These are the activations of a small neural network, seen along a few directions. Each row is one input.
In each table, some parts of the input vary, and every possible input appears once, in random order.
Descriptions start from the smaller parts, as in this example, which fits no table here: values(3) and (point or ring(9) or (line(6) and ring(8))).
Shared parts are said once, and a part with two or three values counts as separate values.
(in the rows, 128 means zero)

Other details of the inputs vary at random and push rows far along two fixed directions, the same in every table; ignore that.

Rows:
row 1: [125 161 109 142 132 138 106 112 106 108 121 143 137 115 107 138]
row 2: [116 121 105 113 154 129  77  89 115 113 132 212 206 164 155 159]
row 3: [157 126 171 115 110 120 159 156 142 179 111  56  55 117 137 107]
row 4: [125 198  68 132 117 135  84  98  59 148  78 150 163  98  91 160]
row 5: [155 144 157 123 115 116 151 149 124 188 105  70  77 116 127 118]
row 6: [130 179  58  95  66 129 123  85  76 182  56  78 132  73  59 133]
row 7: [142 119 146 112 120 127 131 132 150 126 130 107  82 120 127 104]
row 8: [120 128 122 172 119 134 190 178 125 166 122  87  59 121 106 114]
row 9: [128  82 179 139 162 112 153 155 164 106 172 142 143 161 173 135]
row 10: [130  98 197 146 175 114 144 171 169 112 175 136 108 161 173 121]
row 11: [131 127 110  99 119 127 109 103 117 146 104 141 155 139 140 143]
row 12: [125 116 112  99 116 131 125 108 136 126 117 121 137 120 125 115]
row 13: [135  95 145 103 121 125 136 126 146 130 128 114 122 143 144 108]
row 14: [125 105 170 143 156 136 138 144 179  58 180 148 109 146 141 102]
row 15: [148 133 148 118 107 124 156 145 142 136 122  71  62 103 101 100]
row 16: [ 96  68 138 176 154 138 171 169 158  95 195 152 125 163 154 125]
row 17: [106 124 111 141 148 129  96 112 118  78 154 189 197 145 143 155]
row 18: [118  90 161 153 148 121 153 143 172  62 185 130 138 145 152 118]
row 19: [ 91 139  76 124 137 144  69  73 118  65 143 218 216 137 126 146]
row 20: [121 170  65 126 110 129  87  95  68 159  86 157 195 111  99 175]
row 21: [130 147 130 145 150 130 112 139 118 130 126 146 142 129 132 139]
row 22: [162 145 137 102  79 126 146 136 115 203  72  48  54  90 103 104]
Description of these inputs: values(2) and (point or ring(10)).
Question: Changing only the values(2) part turns row 20 into row 21. The same change can be made to row 17. Which row results?
Answer: row 4
Question: Change only the values(2) part in row 14. List by row number the other rows that result.
Answer: row 19
Question: Change only the values(2) part in row 7. List by row number the other rows that result.
Answer: row 12

Rows:
row 23: [128 126 142 142 143 122 161 146 138 122 139 107 107 126 115 114]
row 24: [139 126 145 144 129 125 150 143 141 100 138 104 101 117 118 119]
row 25: [132 180  92 143 107 127 103 129  66 189  82 119 140  97 102 163]
row 26: [142 126 159 118 131 133 129 140 146 128 128 116  86 135 140 106]
row 27: [140 144 144 131 108 124 151 146 135 144 120  72  73 101 106 114]
row 28: [123 116 122 118 136 146  76 108 126  94 138 177 144 147 150 131]
row 29: [124 173  87 129 132 130 101 106  94 129 102 153 148 111  93 141]
row 30: [135 107 162 123 141 135 116 137 156  99 149 136 100 149 155 110]
row 31: [139 127 161 119 138 131 134 142 148 133 129 124  88 138 143 104]
row 32: [126  86 150 114 133 116 147 136 158 107 151 123 144 145 147 120]
row 33: [123 100 141 150 125 135 158 142 148  91 158 128 129 138 133 119]
row 34: [157 117 174 134 135 113 143 149 134 146 140 105 130 136 142 147]
row 35: [134 134  88 110  96 137 125 116 103 176  88 111 119 113 110 132]
row 36: [134 110 172 118 162 118 117 126 174  79 166 147 142 153 164 111]
row 37: [116 118 140 137 138 125 157 143 145 139 140 110 104 126 125 113]
row 38: [ 99 123 110 143 161 138 115 114 129  91 147 180 168 151 132 135]
row 39: [121 133 124 161 161 136 102 144 111  96 151 180 177 145 150 159]
row 40: [134 158 109 108 110 135 124 114 101 181  79 114 106 109 109 124]
row 41: [125 138 107 108 124 130  73  86 111 101 118 161 183 125 135 140]
row 42: [144 127 134 144  91 129 175 146 123 134 121  71  93 101 102 119]
row 43: [115 159  65 124  92 136 117 104  89 175  87 121 142  98  87 144]
row 44: [135 173  78 130  87 138 116 100  76 144  80 110 133  83  80 149]
row 45: [123  99 157 113 150 117 147 131 161 114 149 125 138 145 148 120]
row 46: [132 135 137 148 117 112 172 161 115 179 120  72  89 114 120 127]
row 47: [128 126 125 134 108 122 174 148 131 171 119  71  89 110 107 115]
row 48: [141 174 100 129 107 126 132 121  96 149  88  96 110  92  80 132]
row 49: [126 130 125 118 140 115 118 111 115 136 131 153 167 146 143 162]
row 50: [134 145  72 106  89 142  99 101  85 171  81 128 134 108 103 140]
row 51: [128 112 140 139 115 129 145 144 145 119 149 108 103 121 126 118]
row 52: [145 121 162 115 129 116 132 129 153 112 136  97 120 126 140 112]
row 53: [119 113 134 147 129 130 172 146 141 122 143 104 118 138 123 118]
row 54: [144 109 143 109  97 112 161 140 135 145 119  71 116 113 119 115]
row 55: [132 111 164 113 152 116 142 129 161 114 150 127 133 143 149 115]
row 56: [130 142 115 139 139 136  70 119  97 142 105 189 166 144 147 163]
row 57: [132 144 140 130 118 120 167 147 127 170 115  74  78 102 103 108]
row 58: [109  89 143 153 147 136 151 141 161  75 175 154 147 159 148 120]
row 59: [128 137 153 132 141 121 142 148 146 128 143 116  93 122 124 109]
row 60: [113 104 150 163 168 126 147 158 144  87 177 153 147 166 163 133]
row 61: [130 136 151 132 135 124 138 145 148 122 140 110  92 121 123 112]
row 62: [141  96 146 123 117 134 132 142 143 122 142 115  99 138 143 112]
row 63: [108 126 102 134 157 132  71 103 109 118 127 221 181 165 165 158]
row 64: [108 133  94 113 143 144  87  96 113 131 110 190 159 141 140 138]
row 65: [117 136  77 111 123 141  95  97 101 152  98 169 153 132 128 143]
row 66: [134  92 159 118 126 116 134 133 154  94 154 120 140 138 151 115]
row 67: [ 98 125  86 133 136 144  78  97 123  93 147 206 184 142 135 146]
row 68: [109 128  94 101 134 126  97  91 116 120 118 175 192 141 132 152]
row 69: [148 171 118 101 111 119 122 106 111 168  88  97 129 102 104 126]
row 70: [124 107 153 140 135 131 128 140 157  90 164 131 110 132 142 119]
Question: What do these inputs look like to the network?
Answer: line(4) and (values(2) or ring(10))
Question: Changing only the line(4) part turns row 39 into row 25. The same change can be made to row 38. Which row results?
Answer: row 37
Question: Changing only the line(4) part turns row 26 into row 36. The same change can be made to row 28. Which row results?
Answer: row 41
Question: Change only the ring(10) part in row 47. List by row number the other rows that result.
Answer: row 27, row 37, row 43, row 51, row 57, row 59, row 61, row 67, row 70
